These are the activations of a small neural network, seen along a few directions. Each row is one input.
In each table, some parts of the input vary, and every possible input appears once, in random order.
Descriptions start from the smaller parts, as in this example, which fits no table here: one of 4 places along a line, together with either a single point or (one of 2 separate values, together with one of 5 places around a ring) or one of 11 places along a line.
Shared parts are said once, and a part with two or three values counts as separate values.
In the rows, zero is written as 128.

Other details of the inputs shift rows strongly along two fixed directions, in all tables alike. That doesn't count.

Table:
r1: [144 116  99 145 112  93 164 134 132 102 144  73]
r2: [126  92 141 139 139 141 108 116 118 164 121 147]
r3: [149 127 121 167 166 143 108 111 117 156 117 120]
r4: [148 139 114 115  96  84 158 128 134 119 150 104]
r5: [137 126 105 113 103  93 158 119 142 115 162  96]
r6: [137 107 146 133 155 130 115 123 117 168 113 143]
r7: [125 108 117 122  84  89 150 125 124 111 153 101]
r8: [145 138 110 114  98  92 155 121 138 117 162  99]
r9: [146 138 113 114  94  85 141 140 134 121 148  88]
r10: [142 131 110 118  92  96 151 127 110 111 170 105]
r11: [132 118 105 114 100  86 146 139 144 119 150  84]
r12: [130  96 132 138 151 142 117 123 111 164 129 153]
r13: [141 112 136 130 153 131 123 119 128 175 109 147]
r14: [ 79 195 135 103  94 144 141 157 150  31 105 150]
r15: [137 128 110 111  96  81 149 142 136 122 139  85]
r16: [137  94 136 127 145 146  95 107 121 154 121 141]
r17: [145 101 126 164 169 148 120 124 126 155 110 121]
r18: [134 119 106 116 102  85 162 127 144 117 153 101]
r19: [134 102 131 134 152 150 112 115 109 162 138 149]
r20: [139 111 144 137 135 149 100 110 111 165 130 145]
r21: [132  98 141 136 159 136 112 120 126 163 125 142]
r22: [131 118 122 118  81  83 153 129 115 114 142 102]
r23: [146 116 139 137 144 140 112 125 100 167 126 156]
r24: [132 102 131 132 156 139 104 130 137 172 117 131]
r25: [128 101 128 133 146 133  90  99 118 153 118 141]
r26: [ 80 190 162 126 161 194 113 153 146  92  87 190]
r27: [129 111 107 120  96  89 159 133 117 110 162 107]
r28: [135 105 140 133 160 144 108 112 124 162 134 138]
r29: [ 72 181 145 121 166 204 122 141 166  94  95 187]
r30: [148 122  99 141 112 101 160 125 130 101 153  68]
r31: [135 102 131 133 157 137 120 117 137 171 121 146]
r32: [143 136 109 113  96  93 138 133 138 120 159  83]
r33: [ 88 213 123 134 114 154 165 168 155  23 105 124]
r34: [133  88 138 130 144 137 100 115 123 155 112 146]
r35: [135 124 122 116 100  79 156 133 124 113 145  98]
r36: [130  99 140 136 140 150 103 108 116 162 130 143]
r37: [134 125 104 111 101  94 142 131 142 118 159  80]
r38: [151 110 131 161 164 142 122 126 118 159  98 122]
r39: [ 79 192 148 121 160 205 102 154 162  99  92 174]
r40: [150 122 138 133 151 135 116 118 127 174 118 149]
r41: [ 67 179 152 125 157 197 124 158 133  92  80 201]
r42: [148 121 138 131 149 137 100 130 128 175 115 133]
r43: [130 114 116 119 104  85 153 130 132 110 156  98]
r44: [136 109 130 129 157 148  99 122 135 171 127 127]
r45: [135 121 112 117  92  84 161 136 108 113 150 108]
r46: [ 76 194 130 102  95 152 137 149 153  30 117 145]
r47: [148 121 134 132 153 144 113 111 131 173 130 145]
r48: [ 73 185 163 129 143 201 108 149 139  92  81 197]
r49: [ 78 203 120 131 115 149 173 170 156  24  96 121]
r50: [128 115 116 119  85  97 145 117 122 109 162  97]
r51: [138 112 118 109  86  78 145 127 120 106 133 100]
r52: [138 112 136 129 152 134 106 132 129 176 106 132]
r53: [139  97 143 126 141 132 103 118 114 160 100 147]
r54: [139 129 111 112  98  80 165 130 135 119 142 102]
r55: [132 103 113 113  90  84 142 124 129 103 145 100]
r56: [144 135 124 119  99  84 149 132 122 113 154 101]
r57: [142 133 120 117 100  92 145 124 126 111 165  96]
r58: [ 72 201 139 112  88 148 150 159 144  39 114 151]
r59: [161 121 134 163 162 146 115 125 117 157 107 124]
r60: [159 120 129 161 164 155 112 118 121 155 119 120]
r61: [133 121 115 116 105  93 149 122 130 108 166  93]
r62: [149 107 125 160 170 156 116 116 124 154 119 117]
r63: [138 123 131 143 146 128 107 118  97 166 124 156]
r64: [132 102 146 136 135 135 111 119 109 168 109 148]
r65: [ 63 192 120 107 105 158 160 156 146  31 135 149]
r66: [ 78 179 155 119 150 206  95 140 148  82  83 191]
r67: [148 107 144 129 138 136  95 117 113 158 108 148]
r68: [131 118 136 143 136 136  95 103 108 164 127 145]
r69: [143 115 135 136 147 149 109 117 104 165 138 151]
r70: [145 117 144 135 154 143 104 114 120 164 134 140]
Each input here is: one of 2 separate values, together with one of 5 places around a ring, together with either a single point or one of 6 places along a line.
The inputs of r62 and r30 match in every part but the choice among 2 separate values. If r66 is changed in the same way as r62 into r30, which row does it become?
Answer: r46
The inputs of r44 and r37 match in every part but the choice among 2 separate values. If r2 is changed in the same way as r44 into r37, which row does it become?
Answer: r7
Which other rows does r9 become when the choice among 2 separate values takes its other values? List them by row number.
Answer: r42
Which other rows does r13 become when the place on the ring of 5 takes its other values? List them by row number.
Answer: r29, r31, r40, r47
Which other rows agree with r53 in the choice among 2 separate values and the place on the ring of 5? List them by row number.
Answer: r6, r13, r38, r41, r52, r64
Which other rows does r41 become when the choice among 2 separate values takes its other values? List them by row number.
Answer: r45
Start at r7 and move only the place on the ring of 5, one step at a time. The first step leads to r22. Which rows follow, in order?
Answer: r58, r68, r50

Table:
r71: [149 129 118 122  94  77 146 135 118 127 137  95]
r72: [ 42 182 144 132 158 185 110 143 145  79  67 202]
r73: [ 66 199 128  81  86 148 175 178 190  10 120 124]
r74: [159 126 111 142 103  94 152 123 112 110 146  87]
r75: [131 104 108 108 104  88 147 123 142 127 160  95]
r76: [155 109 130 160 188 156  87  99 123 194 120 137]
r77: [154 109 141 166 178 145 100 113 101 194  97 155]
r78: [140 109 131  88  79 105 138 121 123 126 181 119]
r79: [148 108 113 143 101 105 155 129 106 103 150  86]
r80: [144  92 131 162 186 168  90 106 118 186 124 137]
r81: [143 108 122 116  91  81 149 133 123 117 130  98]
r82: [ 56 183 166 112 133 199 100 141 123  81  91 225]
r83: [146 111 134 140 177 138  82 111 129 210 111 144]
r84: [160 124 116 120 113 104 162 138 139 127 160  86]
The inputs of r81 and r73 match in every part but one. If r79 is changed in the same way as r81 into r73, which row does it become?
Answer: r80
What do these inputs look like to the network?
Answer: one of 2 separate values, together with either a single point or one of 6 places along a line
